Here are a small network's activations along a few directions, averaged over the inputs that share one value of a field.
Related values have similar rows: they may be neighbours, one step apart, or belong to one group.
In the rows, 500 means zero.
Strong random noise was added to every row along 7 fixed directions; ignore it. To show where, here is one row again and again, with new noise each time:
[359 505 395 599 477 502 505 488 602 488 472 598 614 576 519 657 536 513
 615 559 542]
[462 376 572 508 384 513 612 533 139 466 454 453 447 405 441 235 494 625
 492 726 710]
[365 495 490 448 194 678 756 585 280 290 434 524 452 474 497 497 668 403
 496 423 351]
[447 540 460 342 305 508 796 596  88 376 501 329 327 410 499 367 488 508
 321 473 496]
[579 323 607 410 417 515 571 514 235 493 513 377 413 416 455 180 514 533
 385 626 540]
[445 404 467 521 474 534 466 492 585 427 529 536 554 502 478 442 535 501
 563 567 503]
[754 633 299 331 379 558 416 544 650 363 749 236 261 511 440 426 549 491
 472 243 386]
[728 415 573 505 365 553 507 429 440 710 477 485 506 578 540 499 674 453
 503 476 354]
[355 477 410 597 494 515 439 526 578 444 489 512 557 583 448 550 516 554
 592 612 661]


Field Bag:
d7: [177 497 518 564 566 422 458 500 605 233 480 732 701 364 460 443 412 499
 691 750 552]
d2: [476 643 385 614 467 443 581 415 530 718 451 548 588 705 618 851 556 439
 554 459 505]
d10: [ 58 438 645 572 794 359 576 557 604 431 349 784 761 397 610 589 337 443
 442 705 483]
d8: [376 570 570 548 789 341 267 561 852 620 412 396 540 738 453 748 407 419
 312 517 561]
d13: [358 709 487 480 721 378 559 554 693 533 552 485 550 503 573 711 387 455
 464 367 477]
d5: [602 669 375 457 265 432 652 530 182 527 467 365 343 569 495 587 505 570
 412 453 524]
d15: [815 628 363 426 540 377 610 323 357 724 583 534 431 414 657 673 368 600
 554 320 346]
d3: [623 344 498 365 695 532 297 461 590 471 610 297 376 414 427 193 331 510
 323 373 505]
d12: [389 463 635 307 571 393 913 495 120 396 409 594 435 220 565 461 327 395
 246 476 309]
d6: [423 633 331 503 380 597 539 583 568 422 546 375 484 588 498 633 613 410
 499 293 470]
d4: [715 172 640 433 501 620 399 271 653 508 495 771 624 317 569 364 560 392
 539 490 135]
d14: [190 245 749 723 529 761 489 623 491 349 280 724 595 495 341 374 634 510
 646 670 677]
d11: [434 377 738 437 294 741 442 597 539 293 488 542 545 503 439 200 680 341
 509 432 345]
d1: [380 644 443 539 481 604 630 596 451 330 394 587 428 482 478 688 515 568
 549 397 559]
d9: [479 476 590 480 621 425 274 590 532 443 574 317 467 510 426 237 389 506
 399 680 752]
Each value of Bag is a pair of two hidden parts, and every pair occurs once (3 first parts, 5 second parts).
- Changing only the second part turns d12 into d7. d1 has the same second part as d12; what does that change turn d1 into? => d9
- Changing only the second part turns d8 into d4. d13 has the same second part as d8; what does that change turn d13 into? => d3

Field Mol:
y6: [409 355 329 350 708 296 367 442 575 353 722 330 510 341 489 102 120 625
 409 727 648]
y15: [648 529 604 590 469 391 395 470 571 790 449 616 616 600 538 657 649 477
 672 697 516]
y2: [521 671 497 385 463 408 478 681 443 575 555  58 272 683 464 493 554 442
 244 441 613]
y4: [782 260 650 473 325 606 656 378 126 659 387 441 423 441 516 376 652 479
 412 481 431]
y12: [254 361 460 460 352 674 559 622 431 292 517 361 481 574 497 322 550 366
 416 448 469]
y14: [455 665 388 510 488 609 735 529 393 320 435 652 426 375 564 667 522 527
 546 328 356]
y8: [814 390 476 498 512 449 426 349 593 686 494 467 476 572 508 626 532 471
 421 491 404]
y7: [243 496 354 473 477 378 593 519 433 484 412 471 613 626 536 708 476 364
 332 591 439]
y10: [282 620 203 632 484 680 419 592 718 282 549 430 413 683 377 720 515 586
 679 356 733]
y9: [623 627 684 547 386 624 440 649 219 685 411 236 288 726 395 386 628 549
 385 370 691]
y11: [858 733 597 293 521 361 452 446 560 736 519 311 384 578 552 729 559 253
 180 177  95]
y3: [524 642 463 439 418 484 687 506 174 261 536 586 281 212 397 398 353 705
 549 536 670]
y5: [402 817 522 566 252 549 762 679  90 706 401 274 391 707 519 681 633 523
 453 487 733]
y13: [767 594 674 400 410 534 440 491 490 612 519 472 433 489 512 498 608 454
 440 280 220]
y1: [363 483 436 569 398 821 505 591 751  89 526 774 532 350 427 440 602 544
 820 307 466]
Each value of Mol is a pair of two hidden parts, and every pair occurs once (3 first parts, 5 second parts).
- Changing only the second part turns y5 into y1. y2 has the same second part as y5; what does that change turn y2 into? => y14
- Changing only the second part turns y6 into y13. y12 has the same second part as y6; what does that change turn y12 into? => y9
